array([ 46.1,  47.9, -17.0,  54.2,   5.1,  38.0]) 5.1

array([[ -4.2,   4.1, -21.2,  48.3, -26.0],
       [-10.7,   4.1, -21.2,  51.7, -12.6],
       [-10.7,   4.1, -21.2,  51.7, -12.6]]) 48.3

array([[ 21.3,  51.6,  12.7,  41.6,  -9.8,  -9.0],
       [  4.0, -10.5,  -8.7,  -5.3,   5.7,   0.5],
       [  9.4, -18.9, -17.9, -15.6,  29.8,   0.2]]) -9.8

array([ 31.4,  18.4, -22.3, -25.3,  -6.9,  45.0]) -6.9

array([ -8.1,  59.2, -45.2,  46.7]) -45.2

array([[ 31.0,  11.4,   0.3,   1.7,   0.5,  -2.6,  -2.4],
       [ 59.8, -15.1,   1.2,  -1.2, -19.9,   3.9,   0.5],
       [ 18.0,  17.5,  -0.6,   2.8,  -2.0,  -3.6,  -2.0]]) -2.6

array([[-40.5,   7.6,  35.9,  49.2,  52.9, -47.1],
       [-40.8,   3.7,  33.9,  50.5,  54.6, -50.1]]) 52.9

array([  7.7, -50.0, -59.8,  -5.2]) -59.8

array([[-41.4,  10.7, -22.1,  25.8],
       [ 47.9, -28.4,  21.7, -54.7]]) -22.1
---
[ 16.9 -40.3 -44.4  43.0  59.1] gives 16.9, 59.1

[-11.9   9.6   3.3 -16.6 -29.3  59.6 -18.7] gives -11.9, -18.7

[ 31.6  16.6  -9.4   3.4  -4.6 -54.1] gives 31.6, -54.1

[[ 15.0  10.7  50.9  -8.3  -3.9]
 [ 49.6 -22.4   3.9 -42.6 -17.8]
 [ 22.7  11.5  57.3 -27.1  -4.1]] gives 15.0, -4.1

[ 4.4 17.0 47.7 16.7 10.9 10.0 36.0] gives 4.4, 36.0

[ 23.1 -61.5  12.3   7.1   5.9  -3.4] gives 23.1, -3.4

[-48.0  53.9  18.4 -20.5  -7.3  -6.1] gives -48.0, -6.1

[[ 37.3 -17.3  19.4  28.8]
 [-20.3 -54.2  43.4  12.6]] gives 37.3, 12.6

[[ -0.5 -34.4 -55.4 -31.3  48.0]
 [  8.2   3.5  36.8 -19.9 -21.9]
 [ -2.6   5.3 -41.1  42.3  32.6]] gives -0.5, 32.6
---
array([[8678, 2880, 5746, 4727, 2443, 7011],
       [2969, 4105, 6099, 6737, 3520, 5713]]) Out: 5713

array([[509,  20, 208, 550, 459, 517],
       [302, 323, 518, 479, 636, 218],
       [531, 422, 774, 525, 540, 645]]) Out: 645

array([604, 611, 987, 194, 625, 597]) Out: 597

array([862, 303, 719, 164,  81, 216]) Out: 216

array([ 30,   4,  16,  14, -17, -26]) Out: -26

array([[4985, 4811, 3559, 8849, 2595, 3713],
       [4233, 6032, 5730, 4794, 2965, 3210]]) Out: 3210

array([[ 52, 247, 240, 191,  38],
       [ 17,  23, 124,  23,  38]]) Out: 38

array([[ 88, 197, 121, 145,  96, 129],
       [ 24,  73,  53, 151,  89, 132],
       [140, 148, 113,  82, 110, 191]]) Out: 191

array([218, 200, 175, 194,  28, 204]) Out: 204

array([[4495, 6158, 5660, 8120, 9908, 3741],
       [3247, 5894, 9481, 9889, 3860, 6690],
       [7613, 5555, 3190, 3516, 1082, 5026]]) Out: 5026
---
[-4.2 -7.0 49.8 31.0  1.4]
1.4
[ -0.8  -7.6   2.7  37.0 -48.8]
-48.8
[ 20.1 -55.3  45.7 -17.3  36.8]
36.8
[  0.9  13.2 -48.7   6.0  -0.6]
-0.6
[-14.4 -46.6   2.3  42.9  -2.6]
-2.6
[-12.2 -11.6  24.0 -26.9  46.7]
46.7
[ 42.0 -60.8  30.1 -35.9 -46.9]
-46.9
---
1.770,-0.838,-1.250,1.937,-0.071,1.366 ==> 1.770, 1.366

-4.7,19.1,-0.8,14.8,7.7,-14.4 ==> -4.7, -14.4

-1.0,0.9,-0.2,0.5 ==> -1.0, 0.5

0.1,0.7,1.1,1.4,1.6
-1.3,-1.0,-0.6,0.1,0.7
-0.6,0.1,0.7,1.1,1.4
==> 0.1, 1.4

1.022,-0.694,1.503,-1.522,1.320,0.094,-0.300 ==> 1.022, -0.300

0.296,1.777,-0.507,0.607
0.052,-1.290,-0.906,-1.323
-1.958,-0.229,0.337,-0.980
==> 0.296, -0.980

-0.15,-0.07,-0.05,0.05,0.02
0.06,0.17,0.06,-0.01,0.02
==> -0.15, 0.02

0.37,-1.20,1.53,-0.93,-0.71 ==> 0.37, -0.71
---
[[  8.8   7.2  -9.6  -5.2   8.8  -2.5 -10.7]
 [ -1.2   2.0  13.7  11.7  -4.7  15.0  12.5]
 [ 13.6   8.3 -19.8 -12.2  12.5  -6.7 -16.8]] ⇒ 13.6

[15.122 -9.664 17.911  9.520] ⇒ 9.520

[ 0.140 -0.126  0.165 -0.120] ⇒ -0.120

[ 71.2  99.5  -6.9 140.0 -97.1] ⇒ 71.2

[-0.01 -0.11  0.05  0.11] ⇒ -0.01

[-10.1 -12.4  14.1   2.7  -0.8] ⇒ -0.8

[[-0.14 -0.05  0.01  0.05 -0.05  0.07]
 [ 0.10  0.04  0.11 -0.01 -0.12 -0.01]] ⇒ 0.07

[ 0.097  0.128 -0.088 -0.103] ⇒ -0.088

[-0.127  0.104 -0.159 -0.024] ⇒ -0.127

[-0.2  1.3  0.7 -1.0 -0.5  1.5] ⇒ 0.7
---
[[ 11.6 -23.3  16.0 -20.2   8.8  -1.1  10.9]
 [-57.8  19.3  17.4  -3.7  -0.9   4.5  -6.1]
 [ 10.2 -57.8   9.9 -16.9  -8.0  -8.5  -3.2]] value 10.9

[[  1.6   7.7 -32.9  10.7  23.8   7.7]
 [  1.5  18.8 -29.4  10.5  28.3 -19.3]
 [  6.2  -4.0 -47.0  -3.8  48.7  26.6]] value 7.7

[[-23.1  -0.3 -54.9 -15.5   6.1]
 [-20.0  25.3 -24.4  -1.5 -15.8]
 [-11.9  32.7 -40.0  18.8  16.2]] value 6.1

[[ 29.8 -26.2  15.5  43.5]
 [-40.1 -13.7  13.9  22.1]
 [-57.5 -16.0   9.7  43.4]] value 43.5

[[ 27.9   3.4 -16.6  20.9]
 [-20.4 -11.7  23.6  -1.7]
 [ 44.0   9.8 -11.2  10.4]] value 20.9

[[  7.6   2.5   4.1 -17.6 -12.0  -0.7 -14.0]
 [-14.6  15.9  -5.4 -24.5  -3.1  27.8  21.8]
 [-18.5  31.6 -10.6 -53.5  -0.6  55.9  42.4]] value -14.0

[[ -5.2  -1.0 -10.4 -17.2  26.6 -34.5]
 [ -8.0   2.6 -12.1 -15.1  21.3 -37.7]
 [-40.6  44.1 -10.3  -2.7  23.5  26.6]] value -34.5

[[-21.8  48.8 -48.3  -0.8]
 [-29.9  -8.0   7.5 -43.9]
 [-44.7  -1.6  51.1 -36.4]] value -0.8
